Each row below holds a small network's activations on one input, seen along a few directions.
Each table varies a few parts of the input and shows all the possible inputs, shuffled.
Descriptions start from the smaller parts, as in this example, which fits no table here: ring(5) and (point or line(11) or (values(2) and line(6))).
Shared parts are said once, and a part with two or three values counts as separate values.
In the rows, 128 means zero.

Other details of the inputs shift rows strongly along two fixed directions, in all tables alike. That doesn't count.

Rows:
x1: [164 150 123 115 123 128 121 122 125 141 111 134]
x2: [100 115 117 185 150 131  81 143 147  88 224 149]
x3: [ 57  86 102 136 163 102  91 122 157  93 199 134]
x4: [167 147 159 167 108 169 116 113 132 139 123 132]
x5: [153 137 100 174 146 124  97 125 139 111 201 161]
x6: [ 85 118 134 145 152 113 122 124 136  96 185 134]
x7: [166 154 170 172 106 165 128 139 117 134 133 126]
x8: [126 139 161 131 117 141 127 128 114 141 108 113]
x9: [192 163 161 190 103 175 129 121 117 128 126 148]
x10: [199 159 127 152 112 163 123 151 124 146 139 128]
x11: [120 119  95 131 151 100  96 108 152 113 181 141]
x12: [ 88 108 112 179 159 114  81  90 151  87 211 152]
x13: [188 157 148 174  97 185 102 129 121 136 116 148]
x14: [ 58  90  80  59 166  58 131 119 149 113 151 107]
x15: [112 113  84 155 161 115  68 119 159 108 226 134]
x16: [ 11  76  90  64 172  53 164 139 139  88 143 120]
x17: [ 53  81  74  72 171  58 136 124 138 126 149 111]
x18: [112 123 139  69 112 123 173 143 111 149  39 108]
x19: [  9  64  98  66 164  57 140 134 142 107 140 100]
x20: [101 126 157  68 119 115 174 129 106 150  54  99]
x21: [145 145 162 109 106 139 183 137 110 144  66 114]
x22: [110 119 145  67 113 124 169 147 109 152  47 104]
x23: [105 116 159  75 109 114 177 130 112 159  53  86]
x24: [ 94 104  99 173 151 123  74 110 158  88 211 154]
x25: [205 166 131 158 109 176  95 139 123 156 131 129]
x26: [ 93 113 100 173 155 119  92 126 149  75 219 162]
x27: [ 73  98 106  91 143  87 167 137 125 106 111 129]
x28: [222 172 137 169 106 165 118 134 128 139 137 149]
x29: [161 157 160 164 113 168 111 117 123 134 121 137]
x30: [200 149 126 160 109 155 109 119 129 155 128 143]
x31: [194 144 146 182  95 183 109 124 129 141 112 146]
x32: [167 150 131  80 111 132 146 137 115 159  69 107]
x33: [118 114 138  73 106 124 178 139 121 154  41 103]
x34: [117 118 146  72 110 122 193 160 110 145  53 105]
x35: [220 172 136 163 106 171 114 143 130 139 141 136]
x36: [205 160 130 166 113 172  99 136 117 161 127 139]
x37: [132 142 147 128 118 137 133 112 116 130 103 129]
x38: [147 138 101 168 148 126  74 113 137 118 192 159]
x39: [142 132 133 132 114 144 130 128 118 132  92 137]
x40: [ 40  96 113  71 157  66 159 106 120 109 103 118]
x41: [ 89 112 114 175 156 117  79  92 153  87 216 150]
x42: [140 143 148 135 115 136 155 123 117 123 112 131]
x43: [109 120 147  73 109 123 166 153 106 156  45  97]
x44: [140 125 117  68 122 105 193 155 103 165  59 103]
x45: [132 128 158 129 115 144 135 119 127 142 109 114]
Each input here is: values(3) and (ring(5) or (values(2) and line(5))).
- Changing only the values(3) part turns x34 into x22. The same change can be made to x28. Which row results? => x1
- Which other rows does x41 become when the values(3) part takes its other values? List them by row number. => x37, x42

Rows:
x46: [123 127  98 126 152 103 130 142 138 107 172 141]
x47: [175 152 155 130 103 148 128 107 117 156  82 124]
x48: [ 81 115 122  82 146  88 136 100 122 130 104 117]
x49: [205 165 142 205 110 170 116 108 120 124 149 168]
x50: [ 68  95 126  94 135 109 150 139 130 119 109 109]
x51: [ 58 104 134  83 142  98 153 135 122 124 113  99]
x52: [ 61  99 135  84 141  97 155 133 126 124 113  97]
x53: [ 82 103 102  62 148  74 145 138 129 137 117 100]
x54: [ 73 116 122 118 147  99 148 136 132  86 158 132]
x55: [209 172 148 197 110 173 110 109 128 122 145 165]
x56: [114 110  95 122 143 111 101 141 142 122 161 132]
x57: [ 95 110 100 107 155  98 114 129 141 124 165 112]
x58: [ 93 120 128 143 146 113 138 137 134  91 165 141]
x59: [183 153 145 147  99 169 121 113 118 152  85 135]
x60: [ 77 107 119 137 149 100 153 138 125  93 161 139]
x61: [ 65  99 125  93 136 109 148 142 125 120 108 111]
x62: [118 134 120 169 150 128  74  91 142 109 192 145]
x63: [ 79 112 109  81 148  68 179 109 120 113 102 130]
x64: [143 129 139  83 102 124 162 118 112 158  36 116]
x65: [157 137 100 187 147 133 100 138 137 103 214 162]
x66: [168 138 143  84 100 137 164 145 115 176  59  95]
x67: [191 152 142 184 106 179  92 105 133 136 131 148]
x68: [108 120 129 183 140 150  74 131 142 100 192 151]
x69: [118 118 112 170 142 131  76  96 152 105 186 155]
x70: [146 136  98 176 151 125  99 138 142 102 213 159]
x71: [162 127 130  84  99 138 162 152 120 170  55 105]
x72: [212 168 144 183 108 185  80 137 127 154 151 137]
x73: [ 92 123 113  85 143  82 164 105 125 105 113 131]
x74: [152 129 160 137  95 168 141 144 124 145  87 120]
x75: [192 150 134 136 101 169 118 150 118 162  93 128]
x76: [123 131 152  92 108 120 206 154 103 139  55 114]
x77: [162 130 127  84 103 139 162 151 116 169  54 102]
x78: [144 130  99 176 142 148  66 135 148 115 203 147]
x79: [194 161 131 125 107 150 150 150 119 138 110 131]
x80: [ 81 110 114 110 154  92 118  93 137 115 148 122]
x81: [ 99 116 110 133 146 113  98 101 136 112 148 145]
x82: [191 157 162 148  96 167 124 105 122 159  91 127]
x83: [ 85 109 138 138 140 122 113 127 141 112 166 121]
x84: [ 78 100 121 131 140 114 113 136 139 105 154 130]
x85: [143 136 170  97  95 143 168 146 107 162  50  97]
x86: [ 83 116 137 136 145 122 106 128 132 112 162 125]
x87: [195 159 143 135 103 166 122 143 118 167 104 113]
- Describe the family of inputs behind these rows. => values(3) and (line(4) or (values(2) and ring(5)))
- Changing only the values(3) part turns x56 into x84. The same change can be made to x75. Which row results? => x68
- Which other rows does x63 become when the line(4) part takes its other values? List them by row number. => x49, x55, x73

Rows:
x88: [112 129 120 143 143 104 134 125 128  97 166 141]
x89: [ 99 122 144  70 117 112 178 110 108 141  33 117]
x90: [103 115 119 145 141 126 136 142 134 106 167 128]
x91: [ 81 105 139 139 133 133  95 125 146 108 152 126]
x92: [125 108  87 128 138 109 106 112 147 129 153 139]
x93: [ 92 122 133 142 141 113 103 102 130 109 155 132]
x94: [129 137 104 109 150 108 104 122 137 126 175 121]
x95: [126 131 110  49 126 102 168 163 108 164  56  97]
x96: [137 123 119  50 124  93 177 119 124 164  56  93]
x97: [209 169 186 203  91 205  93 120 119 159 123 137]
x98: [124 108  85 126 144 115 100 136 134 124 152 143]
x99: [ 84 109 133 144 139 134 105 116 137 114 156 120]
x100: [109 128 111 141 146 111 138 117 132  90 155 159]
x101: [198 161 166 167 100 171 146 147 112 151 114 133]
x102: [191 151 164 163  87 185 138 162 125 138 106 133]
- Describe the family of inputs behind these rows. => ring(5) or (values(2) and line(5))
- Which other rows does x101 become when the values(2) part takes its other values? List them by row number. => x97
